Each row below holds a small network's activations on one record, seen along a few directions.
After each row come some of the record's fields: VEP, FEKO, GABIS, DODA.
Not every record has every field; a missing one is written absent.
Other fields move the rows too, some of them a lot.
In the rows, 500 means zero.
Random noise pushes rows far along 4 fixed directions. That doesn't count. These rows show it; they differ only by the noise:
[499 486 525 465 650 592 444 568 333 456 575 599 531 497 509 555 428 499
 474 388 601]
[461 366 392 413 569 465 384 516 558 420 572 641 415 322 592 449 482 578
 677 455 438]
[551 399 407 376 623 493 429 557 404 404 557 542 562 442 685 535 443 543
 531 517 502]
[471 540 518 496 613 613 483 579 256 391 539 551 588 513 556 548 463 455
 438 433 618]
[514 503 342 655 531 444 677 338 575 624 357 485 644 513 458 425 561 394
 410 815 351]
[423 406 403 494 544 476 429 473 590 466 538 655 404 328 500 418 511 541
 664 474 423]

[380 564 511 662 544 568 556 432 407 486 463 568 535 484 372 424 582 430
 451 501 527]  (VEP vol; FEKO absent; GABIS vita; DODA fotu)
[473 588 559 584 473 493 547 453 625 642 511 608 314 522 277 445 440 510
 511 424 494]  (VEP vol; FEKO absent; GABIS vita; DODA sog)
[593 386 418 475 635 422 495 425 611 652 467 509 493 594 485 522 417 574
 479 609 421]  (VEP lafa; FEKO kuz; GABIS faz; DODA sog)
[473 535 548 423 426 582 408 622 354 320 567 469 562 482 626 530 526 493
 517 375 616]  (VEP mav; FEKO absent; GABIS vita; DODA sog)
[582 465 412 511 499 410 557 432 599 575 426 485 462 506 514 471 491 522
 492 666 362]  (VEP vol; FEKO absent; GABIS faz; DODA fotu)
[462 601 573 672 388 535 630 431 524 576 394 457 533 548 335 469 578 413
 398 544 515]  (VEP puva; FEKO absent; GABIS vita; DODA sog)
[556 475 468 483 561 491 532 488 440 551 483 432 606 611 530 531 473 461
 426 554 510]  (VEP lafa; FEKO nup; GABIS vita; DODA fotu)
[407 596 577 583 539 647 480 564 305 420 570 528 583 522 436 524 531 421
 430 353 644]  (VEP mav; FEKO absent; GABIS vita; DODA fotu)
[454 561 735 517 565 669 421 588 375 588 634 621 520 584 242 592 455 459
 425 175 729]  (VEP mav; FEKO absent; GABIS vita; DODA sog)
[532 501 560 449 696 609 395 567 335 481 600 635 490 521 470 580 382 519
 453 308 630]  (VEP vol; FEKO absent; GABIS vita; DODA sog)
[705 330 580 288 597 422 412 572 614 647 622 533 539 489 480 635 390 628
 492 429 506]  (VEP zokom; FEKO absent; GABIS faz; DODA fotu)
[315 649 539 740 439 575 593 385 500 505 409 548 378 510 298 397 558 409
 520 492 482]  (VEP lafa; FEKO kuz; GABIS faz; DODA sog)
[367 500 581 534 362 486 504 537 559 469 511 558 545 328 389 439 670 462
 572 434 500]  (VEP zokom; FEKO absent; GABIS vita; DODA vada)
[580 495 447 447 495 476 496 449 620 558 511 442 341 568 529 504 358 560
 545 534 437]  (VEP lafa; FEKO nup; GABIS faz; DODA sog)
[631 310 430 315 613 405 423 545 489 524 588 480 731 466 645 585 473 523
 450 533 481]  (VEP mav; FEKO absent; GABIS vita; DODA fotu)
[509 411 641 420 506 475 463 559 534 611 573 587 594 448 353 560 531 518
 469 363 557]  (VEP zokom; FEKO absent; GABIS vita; DODA fotu)
[598 494 528 542 718 518 560 452 448 736 503 510 581 707 344 595 392 448
 327 530 530]  (VEP lafa; FEKO kuz; GABIS faz; DODA fotu)
[600 529 561 420 401 492 559 566 408 460 471 392 705 543 598 574 531 476
 362 582 556]  (VEP zokom; FEKO absent; GABIS vita; DODA sog)
[458 493 510 475 561 535 428 536 383 432 554 512 633 487 530 531 517 432
 475 455 557]  (VEP mav; FEKO absent; GABIS faz; DODA sog)
[518 511 557 607 485 480 607 418 616 686 459 559 591 506 294 491 551 434
 411 580 467]  (VEP zokom; FEKO absent; GABIS vita; DODA sog)
[752 204 439 284 759 361 381 492 663 774 648 556 611 487 516 623 354 616
 485 499 442]  (VEP mav; FEKO absent; GABIS vita; DODA fotu)
[530 398 416 430 625 454 450 487 547 560 552 553 474 519 535 497 439 559
 563 498 464]  (VEP lafa; FEKO kuz; GABIS vita; DODA fotu)
[547 475 509 467 469 460 491 513 588 549 553 482 497 478 486 506 484 510
 535 483 491]  (VEP mav; FEKO absent; GABIS vita; DODA fotu)
[522 441 535 356 507 464 471 584 421 444 556 475 691 459 602 583 549 528
 471 510 538]  (VEP zokom; FEKO absent; GABIS faz; DODA fotu)
[701 418 428 387 681 474 432 450 591 630 545 495 327 629 561 570 298 645
 516 512 430]  (VEP lafa; FEKO kuz; GABIS faz; DODA sog)
[540 350 327 390 548 382 461 482 572 425 478 493 525 406 713 459 446 590
 546 628 387]  (VEP vol; FEKO absent; GABIS vita; DODA sog)
[375 610 608 688 522 622 533 456 417 569 502 578 581 542 226 498 536 350
 410 391 589]  (VEP mav; FEKO absent; GABIS faz; DODA sog)
[608 551 559 529 490 501 591 490 510 681 490 417 608 632 401 576 488 430
 332 554 537]  (VEP mav; FEKO absent; GABIS vita; DODA fotu)
[512 479 437 352 453 508 391 605 380 301 579 456 553 454 744 524 490 525
 562 449 554]  (VEP mav; FEKO absent; GABIS vita; DODA sog)
[301 625 552 594 464 613 458 548 379 339 478 545 377 504 465 453 548 464
 548 376 592]  (VEP lafa; FEKO kuz; GABIS faz; DODA sog)
[497 532 512 564 500 524 506 422 635 622 482 531 333 556 367 455 463 503
 523 456 466]  (VEP lafa; FEKO nup; GABIS vita; DODA sog)
[412 445 479 446 339 434 471 550 523 324 487 503 555 314 611 455 642 515
 605 529 440]  (VEP zokom; FEKO absent; GABIS faz; DODA fotu)
[453 566 382 532 250 430 582 450 629 399 378 392 310 456 615 361 554 533
 637 636 372]  (VEP lafa; FEKO kuz; GABIS vita; DODA fotu)
[395 676 551 672 468 618 610 478 299 468 411 438 616 653 420 479 547 335
 371 518 597]  (VEP lafa; FEKO nup; GABIS vita; DODA sog)
[628 527 395 456 557 506 550 532 300 358 414 289 715 659 802 567 478 443
 347 692 531]  (VEP lafa; FEKO nup; GABIS vita; DODA sog)
[579 363 432 355 626 465 431 556 381 407 550 533 650 480 691 554 439 543
 457 524 525]  (VEP vol; FEKO absent; GABIS vita; DODA sog)
[558 425 379 367 707 521 418 549 332 360 539 474 561 559 788 541 394 540
 488 542 514]  (VEP lafa; FEKO kuz; GABIS vita; DODA sog)
[431 395 416 375 451 423 345 493 705 414 593 611 169 334 585 391 440 652
 833 370 407]  (VEP lafa; FEKO kuz; GABIS vita; DODA sog)
[654 560 569 511 502 510 581 481 521 648 463 419 503 665 437 581 462 492
 331 554 539]  (VEP puva; FEKO absent; GABIS vita; DODA sog)
[536 534 434 614 549 514 578 401 530 576 433 446 478 569 469 486 489 470
 487 605 427]  (VEP lafa; FEKO nup; GABIS faz; DODA fotu)
[433 506 639 548 620 625 404 571 347 472 586 605 490 471 392 566 476 508
 493 255 643]  (VEP puva; FEKO absent; GABIS faz; DODA sog)
[612 405 439 325 718 508 421 593 354 418 587 504 569 544 700 600 348 602
 432 471 572]  (VEP vol; FEKO absent; GABIS vita; DODA fotu)
[588 408 551 461 625 503 444 486 606 642 582 576 422 518 371 572 433 587
 514 401 510]  (VEP puva; FEKO absent; GABIS faz; DODA fotu)
[610 557 408 630 623 500 618 351 540 708 390 417 523 727 406 510 418 443
 339 710 427]  (VEP lafa; FEKO nup; GABIS faz; DODA sog)
[415 496 570 568 689 600 484 512 384 523 536 571 529 545 362 542 483 463
 455 371 589]  (VEP lafa; FEKO kuz; GABIS faz; DODA vada)

Here are new rows. What are their fields?
[369 641 534 565 370 577 505 570 411 340 481 475 342 489 531 442 547 476
 575 394 571]  (VEP lafa; FEKO nup; GABIS vita; DODA fotu)
[519 414 562 284 494 510 312 649 443 366 662 530 518 428 628 557 457 576
 596 288 615]  (VEP mav; FEKO absent; GABIS vita; DODA sog)
[703 447 545 451 621 514 525 483 498 662 515 465 589 651 455 615 401 535
 324 517 542]  (VEP puva; FEKO absent; GABIS vita; DODA sog)
[343 542 455 655 316 478 562 418 633 424 395 501 416 362 421 370 661 453
 610 566 396]  (VEP puva; FEKO absent; GABIS faz; DODA fotu)
[549 464 433 479 449 426 477 445 652 589 499 491 460 472 474 484 485 491
 529 571 415]  (VEP mav; FEKO absent; GABIS faz; DODA sog)
[680 466 508 616 579 435 655 331 689 828 406 460 600 645 293 535 483 452
 312 695 418]  (VEP puva; FEKO absent; GABIS vita; DODA sog)
[519 412 517 447 588 507 391 533 509 492 577 562 460 431 520 548 475 588
 572 393 525]  (VEP puva; FEKO absent; GABIS faz; DODA sog)
[386 537 632 469 431 565 455 614 360 346 548 553 608 423 518 532 607 470
 516 360 631]  (VEP zokom; FEKO absent; GABIS vita; DODA sog)
[626 519 525 383 541 531 487 625 230 400 533 337 802 599 738 644 499 454
 298 553 630]  (VEP mav; FEKO absent; GABIS vita; DODA sog)
[457 420 520 545 403 409 525 418 741 622 471 589 473 356 318 433 600 521
 570 531 371]  (VEP zokom; FEKO absent; GABIS faz; DODA fotu)
[484 386 373 394 394 344 484 511 595 386 467 470 591 317 697 459 629 533
 596 659 355]  (VEP zokom; FEKO absent; GABIS faz; DODA fotu)
[451 723 618 672 578 677 629 509 264 536 419 464 563 762 359 553 460 392
 252 480 688]  (VEP lafa; FEKO kuz; GABIS vita; DODA sog)
[535 487 434 406 442 487 433 564 431 363 519 425 566 472 702 512 518 480
 498 527 514]  (VEP mav; FEKO absent; GABIS vita; DODA sog)
[530 455 459 464 367 400 530 503 622 499 453 466 541 400 552 485 592 506
 527 629 395]  (VEP zokom; FEKO absent; GABIS faz; DODA fotu)
[498 545 538 555 446 522 519 486 537 520 472 518 417 504 430 482 522 489
 469 463 506]  (VEP puva; FEKO absent; GABIS vita; DODA sog)
[328 497 540 464 415 549 369 601 483 337 615 597 434 328 512 454 585 518
 682 289 571]  (VEP mav; FEKO absent; GABIS vita; DODA fotu)
[724 578 679 313 471 565 532 695 237 477 530 341 719 701 642 722 422 481
 213 471 698]  (VEP zokom; FEKO absent; GABIS vita; DODA sog)
[370 447 295 423 350 428 376 522 600 183 464 481 298 307 821 336 573 583
 770 538 368]  (VEP lafa; FEKO nup; GABIS vita; DODA sog)
[428 425 387 410 393 438 402 562 490 198 504 467 500 291 815 430 609 555
 693 535 450]  (VEP puva; FEKO absent; GABIS vita; DODA sog)
[471 455 377 415 502 456 462 536 439 342 499 457 531 487 723 474 472 517
 557 559 490]  (VEP lafa; FEKO kuz; GABIS vita; DODA sog)
[297 482 543 528 419 543 349 528 575 421 605 690 338 299 367 409 550 505
 724 226 539]  (VEP mav; FEKO absent; GABIS vita; DODA sog)
[663 398 413 400 584 404 470 478 623 593 506 442 417 555 575 542 403 591
 517 580 406]  (VEP lafa; FEKO nup; GABIS faz; DODA fotu)
